Each row below holds a small network's activations on one input, seen along a few directions.
In each table, some parts of the input vary, and every possible input appears once, in random order.
A made-up example of a description, with smaller parts first: values(2) and (point or line(11) or (line(4) and ring(8))).
Shared parts are said once, and a part with two or three values counts as separate values.

Other details of the inputs vary at random and push rows far along three fixed directions, the same in every table; ignore that.

Rows:
x1: [-24 -42  -3  36 -24  -8 -15   7  34 -44  13  16]
x2: [ 14  14  -4 -23   5  -2 -18 -13 -44  35 -16 -17]
x3: [-21 -24  21  26 -52 -31  -9 -19  28  38  -7  46]
x4: [ -1  16 -10  -3  12  24 -10 -23  14 -12  40 -19]
x5: [-35 -16  -9   5 -29  -1 -10   8  47 -43 -26  25]
x6: [ -7  32   2 -12  33  19 -11 -17  14 -24   1  -4]
x7: [ 19   9  -2  -9 -22  -1   8 -24 -23  35  24  15]
x8: [ 11   9 -22 -26   5 -12 -16   0   5 -33   2 -22]
x9: [ 28 -17 -10  15  -5 -11  10 -16 -42  34   3  12]
x10: [-76 -76  20  12  16  33  36 101  48  28 -49  -9]
x11: [ 26  11 -15 -14   6   1 -18   7  -4 -56   1 -32]
x12: [-29 -21  24  27 -46 -27 -17 -25  29  44  -7  42]
x13: [-41 -14   9   8 -25  -3   3 -10  46 -40 -25  36]
x14: [ 15   6 -17 -17 -13 -15 -11 -19  -9 -26 -13  -9]
x15: [ 40  15  -1  21  13   7  -5  -1  21 -38  26 -26]
x16: [ 22  23  10  12   6  -2 -15 -34  -8  39  13  -2]
x17: [-15  60 -28  33 -18 -32  15 -11 -43  18  10  -9]
x18: [-10 -28 -28 -13  77  55  25 116  38 -24 -12 -77]
x19: [ 27  -4  10 -20  40  26  48  57 -52  69 -32 -15]
x20: [ 23  13  21 -16  11 -11  29 -13 -45  17 -11   3]
x21: [-43 -41  -8  25 -17 -19 -24 -10  41 -15  16  24]
x22: [-16 -19   5  33 -34 -17  -7 -22  57 -23   2  19]
x23: [ 26  28 -14  -9  11  17 -13  14   4 -55  -1 -11]
x24: [ 22 -19   2 -26  13   5  17  43 -71  90 -38 -28]
x25: [ 25   8   1  -1 -36   0  13 -42 -35  35  12  24]
x26: [-30 -41   2  23 -47 -34 -13 -20   6  27   0  54]
x27: [  8   5 -13  -8  15  21   4  -1  10  -2  37 -23]
x28: [  2  17   8 -22  29 -11  12  -2   9 -36  17 -11]
x29: [-27 -47  35  15 -16  21  34  66 -14  43 -55  18]
x30: [  4   2 -20  12  29   4 -23 -22   5 -17  33 -15]
x31: [ -8  26  11 -17  45   4  -2 -13  10 -35  19 -25]
x32: [  8  34  -3 -17   4   8 -23 -19 -23  22 -14  13]
x33: [ 11  18  21  -8  15  -5   7  -4  -4 -50  11  -8]
x34: [ 33  13   6   3 -26  11   6 -20 -34  13  22   8]
x35: [ 18  29 -25 -23  21   8 -10  10  15 -40   5  -9]
x36: [  0  20  28 -20   5 -21   4 -28 -30  25  -1  18]
Description of these inputs: point or (line(5) and (values(3) or line(4))).
- Which other rows does x19 become when the line(4) part takes its other values? List them by row number. => x8, x28, x35
- Which other rows does x32 become when the line(5) part takes its other values? List them by row number. => x5, x18, x23, x35
- Which other rows does x13 become when the line(4) part takes its other values? List them by row number. => x5, x14, x20

Rows:
x37: [ -8   8   5   3  -8 -20 -12 -30  26 -57  15  14]
x38: [-30 -38  15  17  -1  17  23  63  20  26 -37  -5]
x39: [-12  20 -16  -2 -20 -10 -17 -22  19 -42   8   7]
x40: [-17  10 -13  -9  -7  -3 -31 -33  32 -40  15  12]
x41: [ -7  29   9  -2   5 -13 -16 -39  33 -47  16  13]
x42: [-43 -69   9   6 -20  10  17  62   5  51 -35  -2]
x43: [-54 -46   7  15 -24  11  17  56   9  41 -39  11]
x44: [ 48  35 -15 -16  44  32  18  17 -28  -7   9 -34]
x45: [ 30  20 -10 -19  31  21  -6  -9   3 -26  19 -17]
x46: [ -1  -2   6  -8 -29  -9 -17 -32  11 -12   3  27]
x47: [-20 -39 -24  44   3   6   1  20  51 -10  42 -27]
x48: [-16  22   3   5 -27 -19 -21 -30   5   3 -13  28]
x49: [ 46  23 -17  -7  39  15  13  23 -14 -36   9 -40]
x50: [-49 -39  -1   6   5   7  15  46  38 -21  -3 -21]
x51: [  1  -5  14  -2 -51 -36 -22 -45 -40  48 -22  51]
x52: [ -9 -36 -14  46   2  11   3  13  55 -23  46 -23]
x53: [ 27  24  -6 -16  52  25  19  10  -7 -24  23 -35]
x54: [ 60  12 -11 -18  46  16   9  15 -30 -10  10 -39]
x55: [-35 -15  19  10 -47 -38 -11 -29  -9  19 -18  46]
x56: [-19  27  -7  -7   1 -10 -19 -39  24 -45  23  10]
x57: [-16  27  10  -3 -12 -26 -20 -47   5  -5   2  26]
x58: [ 62  26   8 -16  -1   9  30   3 -94  82 -20   1]
x59: [ 32  20  -7 -17  44  18  22  13 -10 -27  23 -40]
x60: [  1  17   7   4 -53 -38 -19 -46 -38  27 -21  51]
x61: [ 52  25  10 -22  14  -1   4 -13 -86  97 -20   0]
x62: [-24 -57  19   7  15  25  22  72  19  39 -34 -17]
- Changing only one part turns x53 into x56. The same change can be made to x46. Which row results? => x42
- What do these inputs look like to the network? => values(2) and (point or (values(3) and line(4)))
- Which other rows does x49 become when the values(2) part takes its other values? List them by row number. => x60
- Which other rows does x49 become when the values(3) part takes its other values? List them by row number. => x37, x54
- Start at x55 and move only the line(4) part, one step at a time. The first step leads to x50. Which rows follow, in order? => x56, x57

Rows:
x63: [-22 -20   7   9 -37  -8   0 -24   1  39   2  34]
x64: [-33   5  10  -3 -43 -17 -12  -7 -13  28 -32  29]
x65: [-12  22  -7 -14   1  -2  -2  -8  27 -42  -3  -4]
x66: [-25 -20   0  19   4   4  17  31  30  15   1  -2]
x67: [-14 -37  24  18  -5  -1  12  16  20  14   4  -6]
x68: [-30   1  23   5 -45 -15 -27 -44  24 -17 -24  61]
x69: [ 17  34   1 -17  23  15 -17 -18  35 -77  15  -9]
x70: [-22 -39  -6  20   8   2   5  30  25  13   2 -27]
x71: [ 35  27  18 -19  19  -5  28   2 -68  29  -6  -5]
x72: [ -9 -39  21 -11  -3   7   2  26  15   3 -15  11]
x73: [ 35  17 -14 -19  46  34   7  42 -36  23 -15 -47]
x74: [-34 -12  -1  26 -18  -6  -6  16  15  27  -1  12]
x75: [ -5  35  -5  -5   8 -20 -13 -43  14 -78  19  10]
x76: [ 43  26   3 -25  20  14  11   0 -47  42 -22  -6]
x77: [-12   0  23  18 -18  -7   7  -6  10  17   7  29]
x78: [-36 -32  -6  17 -22   6  -8  10  14  24   6   4]
x79: [-22 -36   8  19  -4  16  15  14  13  16   6   5]
x80: [ 53   6   8 -24  25   8   6  -4 -56  40 -10   2]
x81: [-35  -6   4   2 -27 -27  -1  -5 -13   9 -21  25]
x82: [ 14  16  -6  11  18  -7 -17 -42  33 -56  39 -14]
x83: [ 46  10   2  -4  18  -5  14 -14 -46  57   9 -19]
x84: [  5  54 -18   7 -12 -24 -34 -68  19 -34  37  25]
x85: [ 32 -12 -33  12 -21  -3  -6   9  29 -78  31 -22]
x86: [-42 -30 -11   6  22   7  15  68  13 -18 -15 -38]
x87: [ 31  18  -8  -6  -3   3   3 -29 -56  62  14   5]
x88: [-35 -27 -14  -3  32  29  26  81  35 -22 -21 -51]
x89: [-23 -13  21  -5  -2  12  21  37  17  -9 -21  -5]
x90: [ -5 -12   0  21  31  19  23  38  19   0  10 -20]
x91: [ 27  20 -24  33 -52 -24 -21 -49   4 -55  17  29]
x92: [ 50  12   0 -33  14  -1   1 -13 -51  44  -9   3]
x93: [-22 -19  10  -7 -50 -26 -37 -28  -8  32 -23  50]
x94: [  -2   23  -30  -14   55    5    5   16   42 -102   28  -52]
x95: [-20 -14   5  19 -35 -26 -25 -28   3  27   3  16]
x96: [ 70  83 -24 -35  35   7 -25 -54 -38 -26  17 -16]
x97: [-17 -20  26  11 -38  -2   3 -22  -2  31   7  38]
x98: [-24 -15  12   0   5  13  22  35  11  -4 -27  -5]
x99: [ 43  -4 -18 -28  50  23   8  37 -35  25  -5 -41]
- What do these inputs look like to the network? => values(2) or (line(5) and (values(3) or line(4)))
- Which other rows does x63 become when the line(5) part takes its other values? List them by row number. => x78, x79, x87, x97
- Which other rows does x94 become when the line(4) part takes its other values? List them by row number. => x65, x76, x92

Rows:
x100: [-40  20  21  -1 -59 -43 -35 -74   2  24 -20  72]
x101: [  52   43    0  -21  -13  -11   -4  -36 -101   75  -20   24]
x102: [-31 -58  23   5   5  14  21  45  13  37 -33   1]
x103: [ 20  37 -29 -21  81  34  -4  23  23 -66  34 -62]
x104: [  31   34  -34  -16   28   16  -23  -14   48 -100   30  -29]
x105: [  20   54   25  -15  -67  -50  -21 -106  -55   25    3   79]
x106: [ 60  40  -9 -23  17  -5  10  -5 -96  73 -22 -13]
x107: [ 19  29 -20 -17  54  30 -11   3  53 -84  34 -40]
x108: [-21 -45  12 -10  24  25  34  68  -7  46 -24 -24]
x109: [-23 -62  11   9  -3   7  11  59   8  18 -33  -5]
x110: [-88 -29  22  28 -69 -25 -16 -10  52 -26 -21  60]
x111: [  3 -11  16   5  -1  -3  13   4  -4  -4  -7   3]
x112: [-22 -29   9  10  19  13  42  77 -12  40 -33 -30]
x113: [-81 -64   9  47 -51 -14 -23  -7  91 -13  17  27]
x114: [-14 -41  19  12  -2  24  39  66   4  31 -31  -9]
x115: [ 28  25 -29  15 -11 -14 -37 -54  18 -41  57  -7]
x116: [ 16  27 -30  28   6 -13 -14 -54  37 -63  64  -2]
x117: [ 71  30 -17 -36  43  17  20  16 -72  27   5 -44]
- What do these inputs look like to the network? => values(3) and (point or line(5))
- Changing only the values(3) part turns x100 into x112. The same change can be made to x113. Which row results? => x116
- List by row number the other rows that have the values(3) part in common with x109. => x101, x104, x106, x115, x117
